A small network was trained on made-up records. Each row is its average activation on records with the value named, seen along a few directions.
Values that are neighbours, or in one group, have similar rows; names and order tell nothing.
In the rows, 500 means zero.
Strong random noise was added to every row along 22 fixed directions; ignore it. To show where, here is one row again and again, with new noise each time:
[392 414 593 484 697 569 457 394 454 687 427 604 684 378 472 643 411 236 516 601 567 453 627 531 522 529 575 451 395 361 504 508 754]
[377 355 414 431 491 215 636 532 530 408 483 538 539 662 659 556 540 724 488 493 521 570 439 805 378 707 518 459 518 594 598 484 368]
[429 579 351 589 863 479 646 597 680 786 437 733 465 223 496 514 621 409 332 700 610 582 481 432 229 209 477 536 528 352 568 340 506]
[561 651 574 532 396 397 508 414 634 569 329 263 280 573 739 530 476 287 529 429 305 578 576 546 563 793 377 608 601 287 332 747 576]
[617 382 610 358 528 481 503 676 292 530 370 604 529 351 524 325 450 456 516 567 708 478 416 527 605 420 466 263 512 550 255 338 309]
[451 730 423 375 347 315 507 663 406 332 287 628 466 502 485 571 494 415 646 517 417 340 536 555 699 442 320 423 478 577 461 676 429]
[567 329 640 340 476 562 480 252 544 561 697 665 425 539 573 534 673 564 227 388 565 530 605 604 578 653 377 397 472 771 372 474 494]
[687 372 330 424 420 303 500 339 691 407 481 487 442 698 479 374 268 96 698 524 474 488 794 485 548 543 408 513 345 327 448 514 608]
[406 678 366 395 569 500 493 590 618 359 401 782 410 510 523 597 462 780 653 552 534 404 622 786 512 686 149 291 388 594 464 654 483]
[697 399 473 745 529 249 804 468 495 626 508 268 336 348 346 554 587 545 395 522 394 651 516 541 298 493 468 512 597 546 290 406 363]
[539 480 419 101 510 575 211 497 329 410 293 585 606 550 635 676 495 459 303 444 490 428 476 600 699 435 601 498 726 334 696 643 690]
[319 525 652 339 576 493 504 558 410 579 534 549 701 796 493 385 571 467 339 419 451 427 767 555 542 440 347 535 505 508 611 611 248]
[483 546 476 469 735 601 423 490 601 426 289 559 494 394 534 396 441 360 439 585 642 456 362 508 575 512 405 541 451 395 515 171 575]
[551 613 469 564 524 781 471 655 330 568 683 525 536 548 465 465 425 735 553 450 502 484 608 417 393 596 663 354 424 387 451 730 759]
[606 574 465 424 506 651 343 489 796 602 463 647 73 368 444 630 453 314 666 381 530 474 515 288 628 347 482 517 592 571 460 681 415]
[553 347 598 537 442 743 526 231 391 449 443 228 408 315 667 270 590 490 191 566 532 378 466 455 345 793 464 536 237 380 445 408 786]
[643 374 260 390 327 515 394 420 594 236 494 388 266 506 415 621 365 763 521 333 460 621 440 488 513 706 495 520 659 678 593 588 400]
[544 675 371 658 650 613 685 583 596 643 623 454 477 511 472 444 607 709 303 510 485 530 671 415 209 415 425 589 425 453 616 750 625]
[510 629 453 748 468 501 474 309 784 579 512 449 466 584 402 446 852 481 546 438 402 630 460 606 598 466 378 679 580 589 545 477 558]
[587 501 728 501 165 710 336 419 249 497 600 273 593 457 692 421 531 348 479 502 310 490 588 385 628 317 593 480 345 393 423 697 820]
[512 367 374 323 571 435 406 456 495 479 628 470 520 603 487 347 710 645 413 464 580 606 406 550 650 324 392 508 549 665 539 360 483]
[647 429 283 523 696 556 491 605 415 705 322 472 700 287 362 398 632 470 327 540 667 702 396 411 456 293 668 552 738 393 609 527 615]
[374 493 743 718 617 502 581 460 677 767 617 486 614 550 609 460 467 389 555 601 505 719 685 561 395 434 368 475 430 446 364 406 411]
[660 416 538 544 561 488 535 642 469 545 521 565 362 638 399 587 474 555 546 501 693 375 450 497 441 208 741 363 606 484 455 347 382]


Field Z:
z5: [527 476 305 533 490 312 498 383 535 684 638 437 584 620 391 438 561 468 529 664 464 585 571 401 344 357 501 590 743 222 528 391 419]
z4: [666 631 587 446 651 727 394 514 657 279 357 656 523 593 483 580 316 368 450 434 470 282 593 614 590 419 457 567 426 335 616 426 623]
z3: [336 452 575 745 528 615 618 450 542 670 597 276 345 467 564 256 758 503 370 477 278 678 705 473 310 492 423 462 343 380 355 637 577]
z7: [470 493 586 715 486 759 433 504 308 444 350 382 517 515 171 439 450 428 594 445 415 284 595 450 470 568 663 443 517 235 466 437 516]
z9: [341 452 595 312 560 514 400 414 554 455 487 478 463 476 807 545 452 333 325 471 542 493 402 379 623 540 501 574 420 541 556 531 622]
z8: [613 261 379 333 474 572 374 300 597 379 620 400 589 456 550 295 405 562 574 417 466 566 383 522 482 783 541 717 409 507 715 494 551]
z1: [715 524 586 518 403 465 638 477 463 611 430 593 682 345 331 339 498 308 445 499 339 408 713 514 355 551 350 602 503 406 474 669 221]
z2: [730 539 467 512 683 348 638 435 556 567 443 499 489 426 329 585 556 336 514 492 605 360 448 481 673 452 469 571 479 616 388 543 688]
z6: [552 636 622 705 734 603 461 587 579 504 362 147 433 458 543 480 479 700 621 563 541 592 408 691 639 451 244 454 489 425 315 497 663]
Z is arranged as 3 separate groups.
Which other values are in the same group as z5? Give them in the order they are listed.
Answer: z8, z2
Which other values are in the same group as z9? Give them in the order they are listed.
Answer: z3, z6

Field U:
u9: [630 531 465 446 557 598 384 600 610 376 486 558 529 514 448 360 353 524 666 362 422 566 446 539 594 568 473 568 548 465 554 512 379]
u8: [719 312 581 462 673 378 667 497 432 632 559 349 577 299 531 467 356 460 390 589 727 571 400 404 460 465 484 531 444 624 374 385 499]
u3: [445 543 443 404 383 512 498 469 467 597 402 643 669 349 651 457 668 329 364 427 490 590 496 458 582 649 558 563 498 564 579 838 700]
u1: [264 660 534 564 477 480 533 486 597 392 291 491 354 438 620 542 640 639 411 546 555 524 378 609 556 657 212 463 506 671 433 409 407]
u6: [321 655 325 775 510 454 508 524 668 242 379 626 555 658 343 133 712 234 568 466 386 624 458 525 687 448 433 517 362 505 475 27 553]
u2: [466 538 450 599 435 439 588 642 564 405 422 510 441 581 567 507 549 596 447 479 550 584 565 552 486 318 443 374 464 637 483 585 477]
u13: [735 443 535 297 379 535 403 443 470 433 379 624 557 350 541 723 422 476 436 452 369 431 558 672 521 475 531 526 614 457 615 709 507]
u12: [439 688 500 493 671 474 608 549 464 489 580 465 552 602 460 561 350 593 413 531 492 400 638 425 452 634 327 530 450 452 477 571 531]
u14: [641 490 411 518 575 449 601 555 578 442 317 611 582 487 443 368 532 398 516 397 541 436 451 636 512 674 582 609 456 521 628 557 498]
u16: [612 724 434 510 354 274 555 454 660 576 617 570 533 437 696 559 518 523 495 595 432 742 334 454 457 619 364 660 729 516 415 456 379]
u5: [291 733 651 512 460 533 497 711 291 606 413 465 647 778 606 606 441 590 573 470 613 385 540 480 554 685 620 412 607 440 493 830 504]
u15: [543 593 224 454 596 551 592 657 426 299 444 504 444 232 454 416 236 560 484 561 427 546 637 376 430 595 338 390 243 467 440 624 765]
u11: [612 543 565 414 547 556 444 606 506 588 321 591 587 266 452 547 353 385 701 597 655 356 418 459 559 373 476 523 524 468 535 652 397]
u4: [545 427 495 304 212 538 320 424 404 341 487 320 435 526 756 528 481 598 446 503 414 554 495 516 570 465 458 471 518 491 532 665 601]
u7: [651 575 580 371 302 478 495 521 526 398 430 823 548 503 625 525 426 449 450 519 538 376 521 594 483 592 457 424 558 506 473 503 303]
u17: [568 208 493 457 491 599 330 371 565 361 350 521 425 479 309 542 480 421 608 297 488 584 539 668 736 575 582 403 510 693 513 445 492]
u10: [733 562 679 449 513 539 492 521 709 471 449 569 504 366 673 508 396 600 737 557 450 358 472 829 475 482 265 589 357 488 564 666 388]
U is arranged as a line.
List every value one step from u16, in the order listed.
Answer: u4
List every value one step from u11, in the order listed.
Answer: u3, u7
List every value one step from u1, in the order listed.
Answer: u13, u10
List every value one step from u5, in the order listed.
Answer: u8, u17

Field T:
t4: [634 497 378 376 425 588 423 354 532 354 771 493 432 401 451 559 308 465 425 455 296 569 627 304 514 458 404 575 363 550 515 473 683]
t5: [521 519 485 641 416 514 516 470 585 467 435 518 479 487 491 630 439 580 601 471 655 566 399 501 535 716 613 450 573 625 452 586 575]
t2: [320 427 450 521 791 404 509 546 660 596 385 561 549 446 594 612 517 397 527 504 517 634 438 632 506 392 565 559 494 444 627 452 620]
t9: [434 609 490 531 552 609 442 542 471 502 290 532 446 527 536 548 521 631 339 405 631 622 378 532 557 898 529 422 784 500 409 456 439]
t3: [469 618 543 579 386 549 516 464 522 392 487 536 681 600 556 492 519 551 404 603 572 414 542 522 447 386 401 541 420 525 623 445 537]
t1: [529 614 491 540 566 514 532 545 633 544 499 697 468 415 571 380 717 503 445 536 503 540 463 592 540 355 374 448 455 561 434 435 529]
t12: [442 624 380 506 550 452 515 499 435 444 522 489 679 494 402 556 489 453 310 485 364 630 566 393 547 437 449 615 543 549 602 436 592]
t13: [353 471 462 510 594 674 430 584 445 553 567 710 632 442 438 347 632 555 471 429 600 617 426 462 549 569 620 398 485 592 499 430 564]
t7: [438 571 578 466 505 528 494 509 654 434 469 480 371 422 718 442 418 524 566 539 508 522 469 537 524 580 247 499 353 546 429 514 475]
t11: [434 314 533 405 497 544 427 556 434 633 478 323 485 383 548 576 330 506 583 439 521 686 482 396 475 591 635 507 631 492 519 697 401]
t10: [461 630 671 459 399 477 499 540 452 532 561 463 457 681 689 531 631 531 506 484 357 352 515 594 499 390 517 559 477 422 547 639 476]
t14: [443 521 448 584 372 272 634 529 422 492 553 420 712 604 585 286 569 385 651 599 483 457 448 510 454 541 567 570 327 428 529 559 603]
t6: [405 593 405 518 477 453 501 464 520 314 645 714 598 660 320 696 335 476 523 480 479 434 580 410 550 504 561 505 448 654 612 324 532]
t8: [504 405 505 514 456 276 491 388 533 413 425 518 783 558 537 547 480 365 475 621 615 608 375 603 619 445 501 540 580 557 537 208 478]
T is arranged as a line.
List every value one step from t14, in the order listed.
Answer: t13, t8
List every value one step from t7, in the order listed.
Answer: t2, t3
List every value one step from t12, in the order listed.
Answer: t10, t6
